4.3,-38.9,-7.0,-37.4,-9.0,-15.3
77.9,4.3,-28.0,-0.9,5.5,-16.5
--> -28.0

30.8,-6.1,47.2,-25.1,26.1
64.7,-27.0,9.1,32.9,47.7
-20.4,56.0,-11.0,58.5,35.5
--> 9.1

-43.6,2.5,2.5,-33.4
75.1,-2.0,-1.3,63.3
--> -1.3

8.4,-21.4,13.6,4.8,-23.1
-49.8,47.4,-4.2,-30.9,28.6
-11.3,-0.7,52.6,-72.0,15.3
--> -4.2

44.4,-19.1,28.7,-53.1,-3.1
-14.0,-42.4,-73.7,-43.4,-13.8
9.3,10.5,24.9,26.4,3.2
--> -73.7

-40.9,-21.2,-1.4,-33.2,12.1
27.9,12.1,9.2,20.2,65.8
--> 9.2

2.3,5.9,0.3,57.1,11.6
-0.7,-4.5,-2.5,-53.1,-24.9
--> -2.5
---
array([[ 0.9, -0.3, -1.2,  1.0,  0.7,  0.2, -1.4],
       [ 1.6, -1.2,  0.0,  1.7, -0.3,  1.9,  0.3],
       [-1.2, -0.5,  0.2, -1.4, -0.8, -0.8,  0.0]]) value -0.3

array([[  1.18,  -8.03, -10.25,  -5.51,  -8.41],
       [ -4.35,  -1.22,   6.00,   3.19,   8.76],
       [-13.72,  -7.17,   5.43,  21.45,  -1.69]]) value 6.00

array([[  3.9,   9.2,   3.3,   0.0,   3.4,  -1.2,   9.0],
       [  3.9,   7.8,  11.7,   5.6,  11.8,  13.3,   0.3],
       [-13.7,  11.3,  21.0,   2.5,   3.9,  13.9,  10.2]]) value 11.8

array([[ -92.98,  -68.65,  -39.04,  -20.97,   40.39,  -39.84, -171.21],
       [  15.73,   -4.93,  -84.75, -104.16, -247.29,  -72.66,  164.04],
       [ -92.98,  -80.99,  -30.19,  -13.40,   31.93,  -38.85, -152.06]]) value -247.29

array([[-0.20, -0.02,  0.00,  0.00,  0.00,  0.00],
       [ 0.00, -0.01,  0.00, -0.02,  0.19,  0.15],
       [-0.12, -0.22, -0.03,  0.00,  0.00,  0.00]]) value -0.02

array([[ 0.0, -2.1, -0.6,  0.2,  0.1,  1.5,  0.8],
       [-1.9, -0.3, -0.4,  2.3,  0.2, -0.8,  0.4],
       [-0.6, -1.4,  0.6,  0.2,  0.8,  1.5, -1.0]]) value 0.2
---
Input: [-39.5 -76.7 -44.2  -7.1 -16.6]
Output: -16.6
Input: [-13.1   5.0   1.8  65.4]
Output: 65.4
Input: [ 18.3  63.4  43.1   1.4 -20.8 -50.0 -58.6]
Output: -58.6
Input: [-74.8   2.7  28.8 -44.8]
Output: -44.8
Input: [-66.1 -23.6 -34.6   6.1 -59.1]
Output: -59.1
Input: [-13.4 -17.7  38.7 -20.3 -77.9  49.9  14.2]
Output: 14.2
---
[-56.0  78.3 -58.7  32.9  31.1 -33.9] -> 32.9

[[-57.1 -39.0 -62.1  55.9]
 [  4.7 -59.5  75.4  46.9]
 [ 15.6 -13.0  21.8 -12.4]] -> -13.0

[-16.4  42.1  -3.6  22.5 -20.6  58.3 -48.4] -> -20.6

[-17.7  64.3 -31.1 -27.4] -> 64.3

[[-35.3 -11.8 -71.4  -7.5 -17.6 -18.0]
 [  1.0   3.8 -33.2   4.8  42.5  10.6]
 [ -3.7 -13.5 -61.7 -10.7 -40.5 -10.7]] -> -10.7

[-74.8   3.1 -13.5  59.7] -> 3.1

[-51.3  69.6 -58.3  20.8  10.8  -3.2  56.6] -> 10.8

[[51.7 12.6 32.9  8.4 38.1 24.3]
 [71.9 27.3 -9.9  2.6 28.4 21.5]
 [38.2 -1.6 32.4  9.9 23.5 11.7]] -> 9.9

[[ 17.5 -77.7 -26.4   5.5  42.7 -13.0  31.1]
 [-15.5 -20.6 -54.9   6.1 -21.5 -40.7 -28.9]] -> -21.5

[24.8  3.1  9.7 70.9] -> 3.1
